cols: T D N L Y C U H
[110 167 141 158 152 145  94 118] -> K_713
[ 92 167 149 139 122 159  56 146] -> K_126
[120 186 133 165 132 131 109 139] -> K_282
[139 205 141 178 152 135 117 125] -> K_328
[ 92 167 149 139 122 140  86 160] -> K_132
then: [165 132 131 109]  [139]
then: [133 165 132 131]  [109]
col: [118 146]  H
col: [118 146 139]  H

cols: Q J B F
[ 70 202  54 196]  K_562
[202  51 185  53]  K_148
[ 51 202 203  61]  K_264
[ 53 204  53 204]  K_235
[159  84 196  52]  K_168
[157  71 180 165]  K_177
[ 61 199  56 182]  K_10
[199  53 203  61]  K_703
[151  79 175 166]  K_543
[ 58 196  53 176]  K_113
col: [ 61 199 151]  Q
then: [ 84 196]  [52]
then: [202  51]  [185]
then: [199  53]  [203]

cols: R M W E
[ 88  74 120  27] : K_902
[ 92  80 137  41] : K_112
[ 92  80 126  56] : K_660
col: [80 80]  M
then: [ 80 137]  [41]
q: [ 92  80 137  41]  K_112

cols: Muge pon taton tobu Pazur nulim rasob tefol vene ton
[173 108  73  62 176  97 125 141 119 116] : K_188
[160  77 110  63 155 108 132 157 119 129] : K_868
[164 108 123  54 169 117 113 141 119 129] : K_232
[183 148 123  62 174 104 180 183 136 189] : K_947
col: [129 189]  ton
col: [116 129]  ton
col: [173 160 164]  Muge
col: [141 157 141]  tefol
then: [110  63 155]  [108]

cols: Z G P S V X K
[206  68 211  48 201 108  49] -> K_347
[ 47 201 108 211  68  48 210] -> K_877
[ 68 211  48 203  68 207 210] -> K_587
[206  48 161  47 199  49  49] -> K_798
then: [201 108 211  68  48]  [210]
col: [ 48 211 203]  S
then: [ 68 211  48 201]  [108]
col: [ 49 210 210]  K
then: [211  48 201 108]  [49]
q: [ 47 201 108 211  68  48 210]  K_877
then: [206  68 211  48 201]  [108]

cols: runil Zos gorev kotoz vovid Tota
[115 169 170 218  81 183] : K_170
[120 122 164 181  95 174] : K_228
[119 133 129 129 125 132] : K_29
[110 114 160 156 101 120] : K_739
[110 114 160 156 101 119] : K_23
[129 119 133 218 133 183] : K_51
col: [170 164]  gorev
q: [129 119 133 218 133 183]  K_51
then: [122 164 181]  [95]
q: [110 114 160 156 101 120]  K_739
col: [119 110 110 129]  runil
col: [115 120 119 110]  runil
then: [119 133 129]  [129]

cols: balup gib Remit Nade mobi luvaz
[ 47 205  84 207  48 203]  K_753
[ 48 211  57 205  46 209]  K_569
[ 48 208  71 208  54 210]  K_537
[205  84 207  47  51 209]  K_368
col: [48 46 54]  mobi
then: [ 47 205]  [84]
then: [205  46]  [209]
then: [205  84 207  48]  [203]
q: [ 47 205  84 207  48 203]  K_753
col: [211 208  84]  gib

cols: babur rina gemef puve Zezod nos fav rul Gunul Puz
[202 128 101 132 132 130 144 170 157 125]  K_295
[ 86 106 130 100 113  88  86 100 106 117]  K_464
[202  86 106 130 100 113  86 135 127 127]  K_535
then: [106 130 100 113  88  86 100 106]  [117]
then: [ 86 106 130 100 113  86]  [135]
then: [ 88  86 100]  [106]
col: [157 106]  Gunul

cols: faku kofes gek fiped zere Duz tezan mif vemug
[132 107  91 178 191 115 140  50 139] : K_300
[111 118  91 178 143 154 121 169 159] : K_360
[132 123 174 143 101 132 127  74 109] : K_248
q: [132 107  91 178 191 115 140  50 139]  K_300
then: [174 143 101 132 127  74]  [109]

cols: fibag Pav bezis tibom Zom sol ziko Madi
[160  55 146  98 127  84 184 105] : K_493
[ 99 198  57 143 130 125  99 165] : K_144
[ 60  94 180 109 115 132 159  71] : K_100
[144  52 170 125 102 115 168  75] : K_940
then: [ 55 146  98 127  84]  [184]
col: [184  99 159]  ziko

cols: nusi Gul Bebe vulep
[ 95 113 122  87]  K_463
[122 131 177 128]  K_597
[159 191 138  99]  K_610
[128  33 122 121]  K_906
[115 146 192 104]  K_50
[146 186 127 123]  K_629
[126 128 133 128]  K_603
then: [115 146]  [192]
then: [146 192]  [104]
col: [177 138 122 192 127 133]  Bebe

cols: doluf kiz desub nuf Basif riso pafus
[ 54  83  66 131  73  77 131]  K_881
[ 88  67  64 139  59  67 140]  K_9
[156 105 138  83 108 121  80]  K_779
[ 93 154 141 110 156 152 110]  K_56
[175  99 139  84 101 117  81]  K_383
[124 119 123  88 110 117  92]  K_920
[175  99 139  84 101 191  81]  K_256
[151 144 153  94 136 146  94]  K_670
col: [140  80 110  81  92  81  94]  pafus
then: [151 144 153  94 136]  [146]
col: [131 139  83]  nuf
col: [ 99 119]  kiz

cols: kis baroz Mufip mab lodu Nuvit
[198 158 123 160 144 140] -> K_916
[198 158 123  50  93 110] -> K_197
[169 150 103  85 111  99] -> K_861
[ 85  97 144 180 139 164] -> K_522
col: [50 85]  mab
col: [158 150  97]  baroz
col: [169  85]  kis

cols: Roku Vasab valof Daluk
[189  63  71 163] : K_447
[113 200  58 163] : K_507
[206 112 174 133] : K_632
[189  63 107  86] : K_17
[189  63 107 171] : K_784
[217  75 129 183] : K_673
[200  57 153  75] : K_531
col: [ 63 200 112  63  63]  Vasab
col: [206 189 189 217 200]  Roku
col: [ 71  58 174 107 107 129]  valof
then: [200  58]  [163]

